Each row below holds a small network's activations on one input, seen along a few directions.
In each table, some parts of the input vary, and every possible input appears once, in random order.
Descriptions start from the smaller parts, as in this example, which fits no table here: line(4) and (point or line(11) or (values(3) and ring(5))).
Shared parts are said once, and a part with two or three values counts as separate values.

Table:
r1: [-12.9 -13.6 -28.8 -15.3  11.0  23.4 -16.5  24.0 -11.9 -12.3  -8.7 -10.7
  -8.5  -3.6 -21.4  37.1]
r2: [  7.0  16.3 -14.0 -16.7 -12.0   9.1  16.8   6.1  13.4 -12.0   4.1  14.2
  -9.1   9.9  29.6  21.3]
r3: [-18.2 -37.3 -15.1  25.2  23.7 -27.6  15.5 -11.5 -25.6  11.4  11.7 -13.1
  19.0   9.0  19.9 -52.0]
r4: [  1.4 -32.6 -12.2  27.4   7.2 -23.7  -2.6 -14.9 -11.7   4.0  20.7  22.9
  31.2   7.3  -8.9 -74.2]
r5: [-12.9   0.7  35.1  17.6 -11.7  -6.8  -8.7   9.3  15.2  16.4   9.3  29.7
   6.0   7.7 -38.0  -0.7]
r6: [ 21.9  16.4  32.1  23.6 -12.9  -9.8  -5.6 -15.4  13.4   2.0   7.5  36.1
  -0.7   5.4 -22.0   7.2]
r7: [-14.8   4.0 -37.5  -0.9  26.5 -17.1   5.3  -6.9 -25.1  12.5  32.5   3.5
  33.4  -3.9  32.0 -51.9]
r8: [  7.3  12.9 -15.8 -18.5  10.1  17.4 -17.9 -34.1  -9.0 -19.0  -4.1   5.5
   0.2   7.1  -6.7  40.7]
r9: [ 13.7 -13.9  18.5  23.9 -30.7   9.8  11.2  -2.7  26.9 -15.2  -6.9  38.4
 -16.7   6.7  -7.8   1.3]
r10: [  9.5 -12.1 -25.1 -25.0   4.6   4.0 -22.4  11.2  -3.1 -31.5   9.5 -18.0
 -28.9  -2.1  -1.7  32.8]
r11: [-18.2   7.1  32.3  10.5  -5.6  -1.9  -2.3  13.1 -11.0   7.3 -10.6  -6.3
  -5.9  25.5  -5.4  13.9]
r12: [ -7.2  31.6 -10.6 -15.7  17.2   8.8   3.6  34.6  -5.1  13.6  12.6   9.9
 -15.8  -2.1  -1.0   8.2]
r13: [  0.7 -10.6  27.6  -1.0 -15.7  -1.9   0.3  20.2   2.9  11.1  -4.0  33.3
  -4.1  -1.7 -42.8 -14.1]
r14: [  5.5  22.5 -11.7  -7.6  10.7   4.4  22.9  -1.0  16.1   1.8  15.6   8.3
   4.9  14.7  -0.2  34.7]
r15: [  7.2  -9.2  14.1   0.4  -3.1 -10.9   8.4  19.0   0.1 -13.3 -11.7  -4.1
 -42.7  14.6   1.8   1.0]
r16: [ 18.2   4.6 -16.6 -11.6 -11.6  16.8  12.9  -6.9  13.1  14.9  -9.3 -55.2
  35.6 -10.5  19.8 -30.8]
r17: [ 10.2  -9.1  13.3  15.8 -20.2  -6.5  11.1 -19.1  -4.5  29.5 -21.1 -55.7
  15.4 -18.3  19.5 -32.4]
r18: [ 24.1 -19.7  29.3  26.6 -14.6  10.6   5.6 -14.6  27.2  13.6  -7.9 -34.5
  22.5 -30.4  -7.9 -51.0]
r19: [-29.5 -19.7 -48.9  -1.7  33.1 -11.3 -16.7 -25.8 -25.5 -11.2   8.6  -5.7
  34.9 -24.8  16.4 -25.2]
r20: [  0.4   8.3  33.7   3.8   1.3 -10.7  21.2 -18.2 -15.2   7.4 -10.0  10.2
  -5.7   8.5   0.7  20.7]
r21: [-16.2  45.6   3.3  -8.6  19.1   1.4  -3.9  18.6  10.3   7.8  16.6   0.0
   7.3  10.4  -1.8  19.3]
r22: [ -4.3  -4.8 -22.8 -18.3  -5.3  11.8  -6.8 -12.0   9.4 -33.4  -4.1  -2.8
 -16.0 -12.7  16.6  48.1]
r23: [ 14.2  -9.0 -34.0  -8.2  15.1  15.1 -15.6 -26.7  10.6   2.8 -27.6 -57.5
  23.7 -34.7   6.7  -9.6]
r24: [-21.0  11.5  -8.8 -10.6  25.5  12.7 -33.8   1.3  -3.7  -5.2  -3.3  -6.7
   7.5  -1.6  -9.5  42.1]
r25: [ 21.9 -19.0  23.5   5.7 -29.7 -10.9  -6.1  19.8  16.2  -7.3   8.3  23.4
 -20.9   3.2 -18.6  -9.5]
r26: [  1.2  20.6   3.3 -30.2  -2.5   3.1   9.5  26.4   0.0 -11.0  -6.5  16.2
  -9.3  -8.6  16.0   6.5]
r27: [ -6.5  13.1  18.2   3.4 -10.0 -11.0  -0.9  19.8 -26.2  18.9 -20.9  14.0
 -24.2   7.4  -5.3   2.5]
r28: [ -2.4  -4.8  17.6   6.0 -19.4   1.5  15.4 -13.5   2.8  -3.7  -0.5   4.6
 -33.2  17.6  20.0  14.1]
What do these inputs look like to the network? -> line(4) and (values(2) or ring(5))
Change only the values(2) part in r4. List by row number the other rows that result. -> r18
Change only the line(4) part in r10. List by row number the other rows that result. -> r15, r25, r26
Change only the line(4) part in r9. List by row number the other rows that result. -> r2, r22, r28

Table:
r29: [  6.2  -3.5 -14.7  -1.6   4.6  -0.7 -10.2 -15.3   5.9   2.8  -3.7 -19.8
   6.8 -14.6   4.4   1.3]
r30: [ -4.3  -7.5 -16.2  -1.0  11.0  -1.8 -12.1 -12.0  -7.3  -6.1   5.5  -1.6
  11.3  -7.0   1.4  -1.3]
r31: [  6.4  -8.6   5.8   7.9  -6.9  -8.5   5.8  -2.1   2.6   9.1 -13.0 -13.5
  -1.7  -5.9   6.2 -21.4]
r32: [ -5.5  -5.5   1.1  13.6   0.6  -4.0   7.5   0.8   0.8   2.0   9.9   9.1
   6.6   3.2  -2.4 -23.8]
r33: [ -3.0 -12.6   6.6  16.9   0.8  -5.9  -9.4  -5.0   1.7   0.7   8.3   4.8
  10.0  -4.3  -5.6 -17.4]
r34: [  3.5  -6.8   9.1  16.7  -4.1  -1.7  -2.3 -14.0  13.8   8.7  -4.2 -13.7
   9.7  -7.2  -3.2 -17.5]
r35: [ -3.9   4.0 -19.2  -7.0   9.6   0.8   6.3  -0.1 -13.1   1.8  -3.6 -11.2
   5.1   3.1   5.9  -7.8]
r36: [  5.8  -1.0 -15.4  -9.7   1.5   1.7   3.5  -5.8  -1.8   2.7 -15.5 -20.5
   3.7  -8.7  13.3  -7.2]
r37: [  5.8  21.1  39.7 -13.5 -20.2  14.8   1.8  27.1  12.5  -9.1   3.0  37.5
 -32.2  17.9 -24.7  53.5]
r38: [ -0.6   0.8   4.4  10.4  -0.4  -4.5   8.8  11.5  -8.0   9.8   2.3  -5.6
   5.5   5.6   3.8 -26.1]
r39: [  1.0  24.4  17.7 -31.3  -8.8  16.3  -3.3  23.2   2.7 -16.1   1.4  31.3
 -33.0  16.1 -15.8  72.7]
r40: [-11.2  -4.8 -18.8  -1.3  12.3  -6.5   3.5  -8.3  -9.8  -6.5   9.6   3.2
   8.1   2.0  16.7  -5.0]
What do these inputs look like to the network? -> values(2) and (point or ring(5))
Changing only the values(2) part turns r30 into r33. The same change can be made to r36. Which row results? -> r31
